A small network was shown many inputs. Here are its activations along a few directions, one row for each input.
Each table varies a few parts of the input and shows all the possible inputs, shuffled.
A made-up example of a description, with smaller parts first: one of 2 separate values, together with either a single point or one of 11 places around a ring or (one of 4 places along a line, together with one of 5 places around a ring).
Shared parts are said once, and a part with two or three values counts as separate values.
(in the rows, 128 means zero)

Other details of the inputs shift rows strongly along two fixed directions, in all tables alike. That doesn't count.

A family of inputs:
r1: [194 156 145 145 110 118  57 183 132 116 100 118  86 179 183]
r2: [144 184  39 140  96 145  95  62 154  60 116 128  71  69  96]
r3: [118  87 183 130 133  95 132 145 137 172 128 137 153 140 140]
r4: [ 99  96 176 144 168 115 137 165 124 133 123 138 172 131 154]
r5: [ 87 114 160 117 132 147 164 126 126 148 132 111 179 133 105]
r6: [113 137 106 103 153 164 166 140 113 126 140 124 148 136 117]
r7: [191 175 188 135  50 125  57 135 137 139 110  47  87 199 157]
r8: [169 140  49 149 113 115 117 106 121 108 136 169  55  93 106]
r9: [156 160  41 117  83 129 125  47 130 109 140 142  54  79  88]
r10: [103 141  77 119 170 161 146 134 126  90 128 145 146 103 117]
r11: [109 116  71 118 141 136 181  98 102 130 156 159 123  96  89]
r12: [ 85 134  84 135 144 150 144  99 140  94 122 146 152  73  86]
r13: [108 101 135  94 160 136 174 147 105 162 151 135 158 150 135]
r14: [ 97  95 157 110 130 122 164 121 118 171 143 131 166 132 111]
r15: [117  90 190 120 135  88 134 122 147 167 133 122 148 134 158]
r16: [192 159 178 153  73  97  36 138 154 118  95  94  78 162 180]
r17: [164 145 143 156  97 112  68 139 142 118  98 131  99 133 142]
r18: [ 88 126 110 139 163 148 151 130 121  97 131 138 163 104 110]
r19: [133  90 177 113 160 106 138 181 125 168 135 134 149 170 172]
r20: [ 93 115 151 123 148 150 173 142 108 138 142 112 173 143 115]
Each input here is: one of 4 places along a line, together with one of 5 places around a ring.
The inputs of r9 and r13 match in every part but the place on the line of 4. If r7 is changed in the same way as r9 into r13, which row does it become? -> r6
Which other rows does r3 become when the place on the ring of 5 takes its other values? List them by row number. -> r5, r12, r14, r17
A walk changes only the place on the line of 4. It starts at r19 and steps to r8. List the rest of the walk in order. -> r3, r15
Which other rows does r8 become when the place on the ring of 5 takes its other values? List them by row number. -> r4, r11, r18, r20

A family of inputs:
r21: [126  85 215 154 140  75 109 137 112 143 135 122 145 146 190]
r22: [ 67 102  92  72 198 147 201  96 129 128 169 148 173 104 117]
r23: [123 168  37  95 109 157 172  39 144 104 135 125  99  54  83]
r24: [120 147  11  82 144 167 200  46 131 110 160 163  87  66  88]
r25: [ 25 107 118  95 229 166 214 104 156 102 135 139 223  48 121]
r26: [134 141 246 106 116 126  77 169 130 151 106  53 173 201 199]
r27: [189 197  61 186  86 153  73 148 119  68 105 145  62 118  92]
r28: [ 76  60 166 100 178 103 146 144 141 178 113 186 191 103 143]
r29: [110 125 156 148 123 125 132 156 104 147 140 123 165 157  95]
r30: [114 118 203 102 181 136 143 189 144 133 121  99 178 190 198]
r31: [ 69  80 204 124 150 139 210 149  99 181 146 129 218 142  93]
r32: [ 94 121 139 131 104 156 157  92 138 142 128 108 150 117  82]
r33: [147 141  59 177 144 100 120  82 141  62 126 171  50  51 129]
r34: [ 65  64  96 109 218 125 186 121 167 134 117 222 186  36 108]
r35: [201 180 132 112  90 134  58 149 121 113 114  94  72 203 185]
r36: [196 126 167 160  65  71  98 101 125 143 133 106  55 146 161]
r37: [ 70 103 197 132 132 143 130 145 124 131 113 102 208 149 128]
r38: [178 204  58 119  71 133  72  84 150  91 126  90  60 117 116]
r39: [147 119 181 146 154 132 119 222 112 142 120  99 151 198 178]
r40: [178 142  67 166  90  81  90  69 128  94 152 147  41  87 125]
r41: [221 159 140 137  56 129  82 170  95 160 130  81  45 209 146]
r42: [194 176  35 143  92 143  85 138  87  90 121 137  38 140 118]
r43: [145  86 226 116 115  72  71 185 156 210 115 124 148 190 172]
r44: [178 195  73 177  70 163  49 121 153  57  92 110  65 117 106]
r45: [161  83 246 108  86  78  95 182 154 227 109 116 138 194 176]
r46: [ 47  70  91  97 210 139 229 132  93 143 172 159 194  96  89]
r47: [ 81 142  24 132 123 158 153  51 136  76 135 151 123  51  35]
r48: [128 143 145 156 108 135 113 162  95 123 118 133 145 153 111]
What is each input in this table made of? -> one of 4 places along a line, together with either one of 2 separate values or one of 5 places around a ring
Which other rows does r48 become when the place on the ring of 5 takes its other values? List them by row number. -> r26, r35, r37, r42
Which other rows does r43 become when the choice among 2 separate values takes its other values? List them by row number. -> r40
A walk changes only the place on the line of 4. It starts at r44 and steps to r37. List the rest of the walk in order. -> r47, r32
Which other rows agree with r27 in the place on the line of 4? List them by row number. -> r25, r30, r33, r34, r39, r44

A family of inputs:
r49: [100  70 200  95 167 119 169 154 137 189 120 153 174 147 160]
r50: [ 73  77 166 106 156 119 170 121 154 169 117 157 181  90 140]
r51: [178 139 147 156  78  87  50 123 148 119 112 104  77 167 156]
r52: [102 100  44 103 168 120 158  67 147 107 146 167 112  50 110]
r53: [ 85  75 159 119 176 100 166 145 102 175 143 163 191 115 133]
r54: [ 80 100 194 109 197 142 181 156 142 136 136  94 206 129 157]
r55: [ 68  57 177 137 174  97 157 144 118 156 150 141 182 130 133]
r56: [172 183  94 157  82 138  50 121 142  73 108  95  76 157 129]
r57: [149 168  66 152  95 150  82 106 113  58 116 128  88 115 107]
r58: [133 123 217 148 113 137  94 214 130 157 101  91 158 202 138]
r59: [161 162 161 174 108 131  92 172 118 105 121  87 101 168 136]
r60: [105 108  61 139 133 116 140  68 119  87 137 180 112  59  95]
r61: [166 158  82 141  91  93  77  92 151 111 116 150  75 106 109]
r62: [ 54 125  77 139 193 159 209  80 144  76 142 154 174  46  84]
r63: [117 128  69 155 143 115 161  61 151  93 137 165  98  48  99]
r64: [108 127 174 135 130 149 121 158 158 135 100 112 173 153 124]
r65: [ 72 118 198 100 164 133 135 157 133 150 124 106 217 145 162]
r66: [148 109  99 126 125 121 142 139 144 150 130 169 104 118 119]
r67: [130  99 198 140 114 104 109 148 164 169 104 127 148 153 143]
r68: [138 120 210 113 109  79  83 151 140 170 113 109 146 163 183]
r69: [126 100 209 123 116  87  90 144 136 155 119  97 143 167 196]
r70: [ 83 123  71  94 179 182 192 112 131 114 122 176 153  82  98]
r71: [197 145 119 126  92 103  64 124 122 122 120 124  47 171 174]
r72: [ 76 113 219 125 169 137 162 155 134 135 126  88 206 141 177]
r73: [115 135 174  97  82 137 145  96 122 171 143  70 146 155 128]
r74: [120 112 192 138 140 130 111 192  93 138 121  86 174 198 170]
r75: [123 100 144 139 113 118 129 123 136 141 110 164 135 104 111]
r76: [121 127 160 107 152 145 120 156 113 121 125 105 148 181 171]
r77: [ 98 152  52 117 134 178 149  93 149  96 110 159 127  57  94]
r78: [ 74 100 152  68 146 151 220  89 103 176 163 111 177 138 107]
r79: [215 167 127 119  80  95  48 135 125 140 113 131  46 173 166]
r80: [171 131 118 166 115 105 123 127 107 126 129 137  80 118 144]
r81: [178 160 123 127  48 134 118 115  87 155 137  78  83 175 105]
r82: [141 153  92 131  69 141 137  88 105 139 153 100  85 134  62]
r83: [106 137 116 114  93 144 164  65 133 143 151  99 135 123  75]
r84: [160 159 137 139 112 133  83 175  98 130 116 109 128 172 142]
r85: [ 72  84 119 126 174 101 166 120 121 150 149 178 167  82  92]
r86: [166 165 117 163 115 142 116 154  99  97 118 106  98 143 139]
r87: [ 88 123  94 103 179 146 172 146 121 123 151 154 178 117 111]
r88: [133 108 236 138 124  88 117 149 140 161 120  93 146 156 201]
r89: [ 81  75 193 145 166 103 180 121 121 138 140 146 184  98 139]
r90: [112 145 127 122 127 144 103 125 131 100 118 101 138 134 156]
r91: [115 142  42  81 113 160 184  41 132 131 161 118 104  72  60]
r92: [ 88  59 194  94 175 115 168 150 163 190 123 139 192 120 146]
r93: [160 139 163 127 111 147 107 201 137 145 111 107 132 195 148]
r94: [ 66 106 125 127 159 169 174 128 128 115 115 159 195  86  87]
r95: [138 149 113 155 113 136  85 154 113  93 124 105 105 157 119]
r96: [104 124 104 103 165 148 133 125 140 103 131 112 150 119 133]
r97: [168 166 120 133  38 142 105  81 105 132 139  89  86 150  86]
r98: [117 100 126 119 169 110 169 103 151 132 143 138 130  78 140]
r99: [164 163  64 133 112 145  98 142 120  82 135 121  82 153 130]
r100: [131 132  46 169 136 118 153  80 126  93 148 175  68  48  82]
r101: [122 166  47 158 131 162 149  81 117  50 129 154 103  55  83]
r102: [167 158 141 146 123 137 122 172 124 107 133  98 108 171 156]
r103: [ 71  65 145 133 168 119 180 138 137 166 132 175 172  91  93]
r104: [ 76 104 176  84 190 136 153 160 141 152 133 111 218 136 143]
r105: [182 149 105 138 118 116 118 103 127 116 131 144  52 119 155]
r106: [140 144  45 137 107 109 112  70 122  94 127 189  87  55  80]
r107: [162 135 184 105  69 124 134 150 111 181 154  61 121 219 135]
r108: [193 191 107 139 106 150  95 133 121  86 116 106  57 155 156]
r109: [146 186  14 104 135 163 122  90 118  79 128 167  79  88  98]
r110: [190 147  50 158  86 109  77 107 103 102 125 148  39 118 127]
r111: [181 128 113 141 102 101  83 142 127 129 142 129  72 166 159]
r112: [129 114 111  96 148  99 125 112 149 145 132 147 127  97 129]
r113: [169 114 195 125 115  84  85 186 129 181 139 118 130 200 177]
r114: [122 158  96 135 121 146 106 119 115  92 122 143 139 107  99]
r115: [105 126  95 100 159 168 154 130 158 123 114 138 152  94 105]
r116: [123 145 193 132 125 123  86 165 143 135 113  92 174 181 146]
r117: [143 158 142 145 112 127  78 173 116 122 121 108 125 166 118]
r118: [154 156  73 145 109 165 117 147 113 111 103 143 102 120 101]
r119: [213 144 128 159  62 110  63 160 120 152  96 133  56 162 141]
r120: [ 83  86  75 126 195 121 227  95 130 121 170 186 143  53 111]
What is each input in this table made of? -> one of 8 places around a ring, together with either a single point or (one of 2 separate values, together with one of 4 places along a line)
The inputs of r70 and r115 match in every part but the place on the ring of 8. If r76 is changed in the same way as r70 into r115, which row does it become? -> r96
Which other rows does r88 become when the choice among 2 separate values takes its other values? List them by row number. -> r72
Which other rows does r79 become when the place on the line of 4 takes its other values? List them by row number. -> r49, r71, r105
Which other rows agree with r110 in the place on the ring of 8? List them by row number. -> r53, r74, r80, r81, r84, r86, r118, r119
